A small network was trained on invented records. Each row is its activation on one of them, seen along a few directions.
Each row is followed by the record's values for the fields Guni, Buv, Fipe, Tona, Lomu, Nuki.
A field that a record lacks is written absent.
The largest differences between rows may come from other fields.
(in the rows, 500 means zero)
Random noise pushes rows far along 24 fixed directions. That doesn't count. These rows show it; they differ only by the noise:
[786 441 265 513 605 455 382 451 481 514 353 379 236 481 505 359 440 352
 627 474 340 419 421 486 372 386 595 398 396 546 505 727 307 424 648 325
 600 600 536 350 482 467 497 542 440 637 482 455]
[170 540 393 506 572 432 616 599 680 528 442 450 420 359 582 428 690 481
 688 293 499 666 589 593 481 406 539 421 566 488 770 500 514 466 608 629
 569 623 403 305 724 426 422 779 544 553 567 416]
[642 736 457 442 516 340 527 470 404 548 457 597 478 483 338 450 505 581
 620 885 374 631 535 359 493 573 590 561 614 593 442 669 534 670 565 505
 415 383 540 379 445 536 551 441 452 451 452 633]
[517 446 544 603 544 408 509 453 664 267 378 665 335 537 409 704 520 408
 485 372 403 320 621 547 541 481 423 465 378 688 483 570 461 508 374 329
 377 696 399 545 509 675 635 396 503 633 331 439]
[625 428 683 469 516 531 382 604 266 638 399 424 563 559 511 609 435 520
 503 636 460 423 432 488 580 517 505 617 463 523 234 676 559 374 403 268
 382 483 735 721 401 572 748 485 571 397 591 536]
[298 377 524 494 469 661 420 402 245 607 520 274 365 270 570 380 374 531
 544 469 497 481 465 461 664 511 533 570 656 445 587 566 347 447 506 867
 598 608 591 551 389 252 623 732 373 471 576 499]
[580 500 605 467 493 343 283 311 768 170 582 529 208 447 383 708 477 618
 302 324 489 409 647 609 492 571 544 562 340 584 680 265 464 581 590 413
 629 501 311 657 861 822 299 355 456 646 528 420]
[493 395 664 468 468 502 239 356 395 486 509 558 425 571 584 272 443 609
 324 502 369 439 701 489 415 409 425 494 681 572 482 392 325 618 595 605
 515 585 561 805 727 645 496 668 456 387 745 535]
[579 423 658 313 563 686 580 578 352 344 369 669 818 491 497 423 548 607
 444 422 421 397 466 598 276 537 700 324 550 656 365 431 444 578 460 451
 511 455 389 696 669 517 384 738 448 448 597 577]
[443 486 579 524 412 545 354 419 309 564 586 221 690 404 597 476 548 629
 196 769 657 209 457 576 512 485 388 631 562 423 517 458 583 578 593 583
 518 441 525 851 494 348 466 482 675 170 409 460]
[647 631 515 636 505 256 318 443 571 498 229 541 447 723 383 355 560 527
 608 725 436 331 427 419 187 484 670 549 665 393 470 737 539 459 715 322
 399 182 775 488 266 561 586 449 533 493 465 625]
[620 628 553 524 500 321 573 492 583 564 641 450 442 202 331 642 561 732
 616 859 508 485 633 482 738 538 593 682 500 507 568 683 528 545 411 578
 435 493 421 373 588 372 513 545 468 563 505 609]
[511 553 551 568 533 539 436 387 361 613 739 432 382 587 604 417 330 515
 553 581 372 484 864 291 740 500 213 535 642 656 655 371 313 763 426 681
 310 641 532 415 800 516 562 331 408 460 325 515]
[344 589 509 379 630 316 314 381 262 498 520 435 511 316 385 758 306 472
 455 538 539 506 433 439 528 631 603 388 384 600 443 715 398 382 480 540
 568 673 477 762 518 599 619 396 477 420 619 390]
[753 488 674 337 589 491 391 552 493 514 451 501 352 502 397 302 440 648
 595 735 339 443 524 495 483 479 581 604 439 641 376 575 394 546 543 621
 481 483 588 387 453 688 373 562 276 374 648 518]
[263 466 446 613 359 483 590 319 488 521 508 605 503 572 583 491 336 465
 443 453 361 664 627 493 476 646 343 359 440 626 582 685 399 356 524 744
 515 540 271 661 231 665 469 433 424 524 324 480]
[559 505 717 452 550 545 612 539 557 533 400 311 500 463 373 615 455 553
 570 410 505 315 493 545 558 569 554 685 413 457 481 645 509 236 409 579
 509 435 487 549 359 523 549 549 372 594 514 534]
[329 562 499 502 372 395 269 383 582 346 436 550 241 463 535 539 595 485
 463 651 447 353 353 516 621 490 629 585 643 437 913 167 518 730 699 635
 647 508 536 576 707 530 498 506 484 418 507 569]
[263 621 465 446 730 262 565 694 341 749 275 386 554 455 616 562 653 541
 782 559 477 387 693 545 325 295 466 376 585 576 507 583 585 505 521 220
 303 530 572 487 702 494 543 533 748 227 323 403]
[550 568 613 578 571 577 361 392 400 363 550 558 375 614 570 530 327 498
 544 446 437 574 486 492 616 626 425 494 550 579 467 707 385 282 530 462
 478 405 570 477 614 481 763 561 432 668 646 410]
[154 280 586 465 521 675 704 699 488 562 535 397 634 318 632 723 627 506
 451 287 559 402 530 663 670 550 409 450 389 594 560 402 625 497 255 546
 460 759 493 697 540 633 523 495 593 339 471 394]
[520 567 429 387 449 584 530 532 302 617 491 391 614 565 460 420 478 577
 449 631 459 510 513 397 292 566 648 399 641 470 460 352 491 714 506 566
 521 328 625 690 545 614 457 404 501 352 610 660]
[795 588 385 549 359 464 313 313 341 498 388 550 529 875 437 429 342 236
 372 580 391 502 457 285 269 381 485 439 517 484 408 537 334 570 716 294
 499 428 371 654 460 389 517 460 549 669 395 628]
[418 634 546 506 665 549 784 674 551 413 445 481 485 440 324 664 745 496
 650 603 598 290 503 501 512 459 439 592 584 606 459 567 694 712 388 409
 260 468 550 206 394 384 567 446 575 446 293 405]
[585 181 528 502 462 650 570 528 499 593 685 580 392 560 676 338 475 615
 369 504 439 587 695 633 480 374 234 454 383 632 257 539 414 511 406 523
 421 544 416 489 362 672 319 497 462 418 625 377]
[536 300 521 569 429 542 673 456 643 400 410 557 274 256 371 385 703 553
 397 527 440 353 692 605 607 206 412 729 659 482 295 587 435 642 328 653
 422 766 385 478 337 271 712 867 431 619 626 584]

[232 583 571 419 667 701 504 559 327 376 376 374 255 447 521 686 509 433
 600 528 348  74 368 514 522 517 492 434 689 593 627 290 447 732 430 581
 472 636 745 619 609 601 811 467 396 264 590 395] => (Guni absent; Buv d1; Fipe h2; Tona p1; Lomu l2; Nuki j1)
[391 298 658 659 429 524 265 381 612 424 614 500 272 542 814 297 338 732
 563 455 371 665 685 684 467 384 346 622 523 398 407 491 336 408 674 658
 394 303 425 372 459 384 450 736 321 500 496 352] => (Guni absent; Buv absent; Fipe absent; Tona absent; Lomu l2; Nuki j2)
[407 306 588 468 566 511 584 706 737 391 262 586 542 550 633 412 692 473
 621  94 593 559 372 761 398 348 569 573 444 395 414 467 646 252 525 317
 511 409 510 277 457 472 436 733 545 600 500 399] => (Guni k1; Buv absent; Fipe absent; Tona p2; Lomu l2; Nuki j2)
[644 688 637 431 469 395 340 362 566 373 394 302 561 674 615 732 209 503
 624 480 346 483 261 637 368 646 679 636 254 333 620 529 423 154 829 387
 602  59 202 542 557 453 416 430 278 640 244 486] => (Guni k1; Buv absent; Fipe absent; Tona absent; Lomu l2; Nuki j2)
[280 407 424 517 496 529 569 424 621 432 611 676 681 324 590 537 500 340
 455 566 196 584 253 483 607 745 507 455 524 552 628 693 452 735 552 772
 540 852 521 570 306 707 617 490 186 443 577 516] => (Guni absent; Buv absent; Fipe h1; Tona p2; Lomu l1; Nuki j1)
[593 432 589 614 472 459 307 518 755 273 715 416 554 378 411 525 603 742
 290 801 527 358 539 606 408 463 584 641 508 390 286 543 475 810 515 579
 363 457 565 570 585 478 533 598 428 422 778 472] => (Guni absent; Buv d1; Fipe h2; Tona absent; Lomu l1; Nuki j1)
[345 449 500 574 552 372 589 461 567 389 445 672 832 459 763 636 678 628
 433 392 651 270 359 785 309 517 609 375 643 284 567 443 652 325 485 225
 483 180 496 677 619 395 585 436 657 446 468 523] => (Guni k3; Buv absent; Fipe absent; Tona p1; Lomu l1; Nuki j1)
[830 357 441 497 636 605 641 435 472 332 622 597 472 352 279 605 544 493
 309 496 452 425 519 438 496 593 449 598 533 574  76 704 533 799 280 285
 347 606 628 475 268 572 702 308 376 643 567 501] => (Guni absent; Buv absent; Fipe absent; Tona absent; Lomu l2; Nuki j1)
[474 584 314 508 594 305 760 406 437 476 478 725 694 393 346 731 431 527
 609 403 620 550 494 464 273 628 718 196 487 497 389 759 472 315 310 356
 466 320 352 472 301 450 517 288 521 713 406 573] => (Guni k3; Buv absent; Fipe absent; Tona p2; Lomu l2; Nuki j2)
[375 477 386 501 356 705 484 449 150 371 459 710 462 570 574 447 402 515
 499 320 736 747 435 472 519 538 601 235 611 559 535 292 495 375 453 487
 651 264 392 456 570 198 440 628 730 650 420 502] => (Guni k2; Buv absent; Fipe absent; Tona absent; Lomu l1; Nuki j1)
[661 171 676 517 427 728 495 694 578 643 548 477 844 568 429 339 531 469
 587 535 371 587 276 396 287 575 707 582 433 452 286 771 488 665 599 529
 342 478 689 401  41 491 238 689 276 555 568 606] => (Guni k1; Buv absent; Fipe absent; Tona absent; Lomu l1; Nuki j1)
[640 305 391 706 299 321 361 413 563 632 508 564 319 597 593 238 502 497
 455 686 684 456 636 474 701 206 352 655 481 343 479 435 460 441 436 609
 412 483 476 278 241 204 451 422 597 506 250 589] => (Guni k4; Buv d1; Fipe h1; Tona absent; Lomu l1; Nuki j1)
[476 533 398 351 720 423 798 597 695 417 397 422 572 297 360 544 625 560
 538 275 505 415 530 628 363 623 653 438 429 526 456 551 577 479 318 551
 554 550 527 451 489 786 489 337 371 473 539 495] => (Guni k2; Buv d1; Fipe h2; Tona absent; Lomu l1; Nuki j1)
[665 283 808 328 512 546 246 382 212 659 638 198 603 277 519 302 312 883
 369 499 647 361 608 500 547 583 649 768 605 365 399 377 428 482 476 718
 562 279 692 708 531 444 291 498 346 344 553 612] => (Guni k1; Buv d1; Fipe h1; Tona absent; Lomu l2; Nuki j1)
[341 668 657 375 591 541 387 626 364 679 622 148 406 473 381 592 452 457
 611 547 363 821 761 302 507 382 287 741 493 634 348 516 508 865 710 500
 283 723 459 427 694 467 440 703 506 384 466 310] => (Guni absent; Buv absent; Fipe absent; Tona absent; Lomu l2; Nuki j2)
[644 497 509 410 494 470 345 596 705 389 408 498 309 675 293 351 486 374
 509 286 473 773 569 397 435 466 538 553 279 644 433 379 505 594 595 489
 526 632 508 307 534 784 267 461 461 591 480 441] => (Guni k3; Buv absent; Fipe absent; Tona absent; Lomu l2; Nuki j2)
[539 592 333 625 518 336 725 380 703 404 503 755 566 616 473 451 649 477
 432 389 710 416 512 498 484 605 454 442 617 398 704 469 666 411 437 452
 557 265 477 311 411 532 434 197 587 664 328 578] => (Guni absent; Buv d1; Fipe h2; Tona p2; Lomu l1; Nuki j1)
[374 700 559 227 624 428 389 451 301 542 631 434 434 350 362 742 540 550
 371 687 518 534 332 491 327 539 531 467 530 581 479 511 577 653 737 373
 641 510 501 750 630 680 358 497 574 284 863 322] => (Guni k2; Buv absent; Fipe absent; Tona p1; Lomu l2; Nuki j2)
[475 552 575 413 499 433 752 603 596 646 527 537 849 350 539 568 480 518
 627 633 470 533 457 562 761 599 531 543 275 507 631 609 523 276 366 754
 534 635 203 426 430 409 386 551 357 447 337 593] => (Guni absent; Buv absent; Fipe absent; Tona absent; Lomu l1; Nuki j1)
[653 437 434 576 416 635 299 290 471 330 595 563 407 630 518 526 285 251
 356 395 451 469 232 409 613 602 525 443 468 456 581 551 279 391 555 558
 666 588 524 583 481 441 687 457 346 763 682 518] => (Guni k1; Buv absent; Fipe absent; Tona p2; Lomu l1; Nuki j1)
[596 652 510 397 489 487 626 360 231 822 655 460 291 507 472 734 511 578
 541 613 444 475 560 324 504 576 443 572 781 442 731 388 609 607 581 197
 592 226 615 659 668 624 443 279 617 590 626 647] => (Guni k3; Buv absent; Fipe absent; Tona absent; Lomu l2; Nuki j1)
[803 334 640 497 395 523 352 441 292 688 541 573 479 670 219 656 227 456
 577 507 518 325 559 178 344 478 703 338 379 569 417 498 267 511 363 347
 433 485 532 658 300 522 242 348 460 714 475 697] => (Guni k2; Buv absent; Fipe absent; Tona p1; Lomu l1; Nuki j1)
[762 326 246 545 317 391 599 498 742 615 707 623 411 487 322 414 480 517
 392 661 635 557 602 420 544 391 615 365 265 410 469 387 371 530 247 718
 587 585 351 380 299 557 235 272 434 618 666 690] => (Guni absent; Buv absent; Fipe absent; Tona absent; Lomu l1; Nuki j1)
[416 481 366 698 660 337 451 467 773 425 645 449 794 503 571 474 734 423
 223 579 660  72 381 599 287 523 358 344 494 440 612 720 568 568 575 439
 463 634 666 635 467 646 467 257 642 284 571 319] => (Guni absent; Buv d2; Fipe h1; Tona p2; Lomu l1; Nuki j1)
[374 409 466 409 677 393 291 326 437 322 472 392 210 425 418 489 292 521
 561 239 475 535 654 480 134 307 579 481 529 450 185 384 257 734 580 566
 337 458 464 375 389 429 482 432 249 493 422 319] => (Guni k4; Buv absent; Fipe absent; Tona absent; Lomu l2; Nuki j2)
[543 390 526 643 509 534 350 337 342 509 517 516 379 585 607 524 312 396
 576 193 451 610 615 349 664 592 433 551 618 478 550 538 408 425 473 350
 420 495 642 481 585 403 732 428 472 778 338 539] => (Guni k2; Buv absent; Fipe absent; Tona absent; Lomu l1; Nuki j1)
[509 461 827 539 458 646 553 470 636 346 448 564 665 511 588 671 627 540
 401 497 384 260 280 703 581 701 440 672 451 552 707 655 658 320 668 381
 566 416 382 711 468 567 444 675 468 549 439 456] => (Guni k4; Buv d2; Fipe h2; Tona absent; Lomu l1; Nuki j1)

Which values does each new row have?
[479 455 495 479 462 583 534 551 409 624 441 711 496 698 641 474 355 447
 719 425 275 588 454 448 445 592 645 178 533 593 655 490 314 334 438 491
 562 471 581 577 612 725 540 511 398 591 716 645] => (Guni k3; Buv d1; Fipe h2; Tona p1; Lomu l2; Nuki j2)
[512 540 744 531 504 405 238 419 527 450 422 457 543 556 267 473 520 497
 376 466 602 478 496 384 411 558 521 686 505 489 451 643 594 456 697 467
 482 493 595 645 347 515 407 602 554 510 512 459] => (Guni absent; Buv absent; Fipe absent; Tona absent; Lomu l1; Nuki j1)
[434 300 489 620 493 456 179 575 618 420 511 395 351 546 552 776 488 383
 517 180 525 539 402 485 440 493 646 533 429 317 461 318 564 632 527 105
 427 527 818 583 643 625 638 357 583 639 568 445] => (Guni absent; Buv absent; Fipe absent; Tona p1; Lomu l1; Nuki j1)
[540 455 459 448 486 619 501 661 599 499 567 454 451 721 407 473 500 335
 504 550 645 403 345 403 511 333 584 507 446 319 426 239 415 629 378 724
 471 495 575 293 405 389 513 431 360 508 770 536] => (Guni absent; Buv d1; Fipe h2; Tona absent; Lomu l1; Nuki j1)
[396 523 314 436 574 437 362 614 480 639 546 313 508 496 695 289 547 480
 501 518 403 808 644 548 328 284 413 423 485 469 383 489 430 653 722 485
 498 642 460 468 802 478 442 733 573 328 698 354] => (Guni absent; Buv d1; Fipe h2; Tona absent; Lomu l1; Nuki j1)
[596 731 465 350 462 417 209 520 524 451 478 517 359 603 320 388 615 386
 406 471 628 837 306 352 546 566 656 595 549 484 671 316 666 567 790 389
 755 478 705 462 801 644 406 537 664 553 813 520] => (Guni k3; Buv absent; Fipe absent; Tona p2; Lomu l2; Nuki j2)
[639 390 346 419 500 568 308 548 299 540 598 264 368 428 785 490 294 552
 592 619 430 689 354 589 591 423 530 625 385 338 271 343 455 615 567 400
 488 337 551 294 547 316 560 410 398 388 372 411] => (Guni absent; Buv absent; Fipe absent; Tona absent; Lomu l2; Nuki j2)
[394 548 407 615 541 258 497 555 626 575 556 509 725 590 336 450 656 374
 372 425 922 529 619 399 438 343 367 460 437 453 407 588 628 445 418 470
 356 614 508 387 374 365 401 338 799 454 380 408] => (Guni k1; Buv absent; Fipe absent; Tona p1; Lomu l1; Nuki j1)
[616 623 549 680 479 382 370 322 632 562 344 223 313 545 542 454 483 624
 575 555 269 227 564 533 233 529 521 658 675 301 683 668 479 379 815 335
 547 209 652 680 490 559 566 565 468 569 439 578] => (Guni absent; Buv absent; Fipe absent; Tona p1; Lomu l1; Nuki j1)
[553 576 665 487 420 354 395 672 437 631 156 572 696 648 472 162 519 699
 673 721 603 389 650 467 509 435 710 462 497 514 565 354 538 284 409 679
 456 333 569 508 493 434 374 613 619 246 291 731] => (Guni absent; Buv absent; Fipe absent; Tona absent; Lomu l2; Nuki j2)
[653 396 503 540 493 206 291 416 561 598 618 597 724 403 607 549 511 357
 367 660 485 386 527 482 761 362 368 559 309 564 602 587 421 538 517 367
 449 941 326 608 706 425 445 431 575 436 312 507] => (Guni k1; Buv absent; Fipe absent; Tona p2; Lomu l2; Nuki j2)
[307 561 563 340 335 454 576 514 532 672 530 626 613 471 385 587 470 436
 511 574 263 780 496 341 605 707 614 452 453 627 771 428 491 626 542 780
 635 746 376 745 521 864 326 513 356 468 635 701] => (Guni k1; Buv absent; Fipe absent; Tona absent; Lomu l2; Nuki j1)
[520 713 465 438 544 681 497 282 282 164 456 622 257 642 529 604 436 249
 349 656 327 396 289 483 631 507 215 629 647 646 448 408 493 766 664 469
 487 528 359 453 468 379 822 430 390 458 336 342] => (Guni absent; Buv d1; Fipe h2; Tona absent; Lomu l1; Nuki j1)
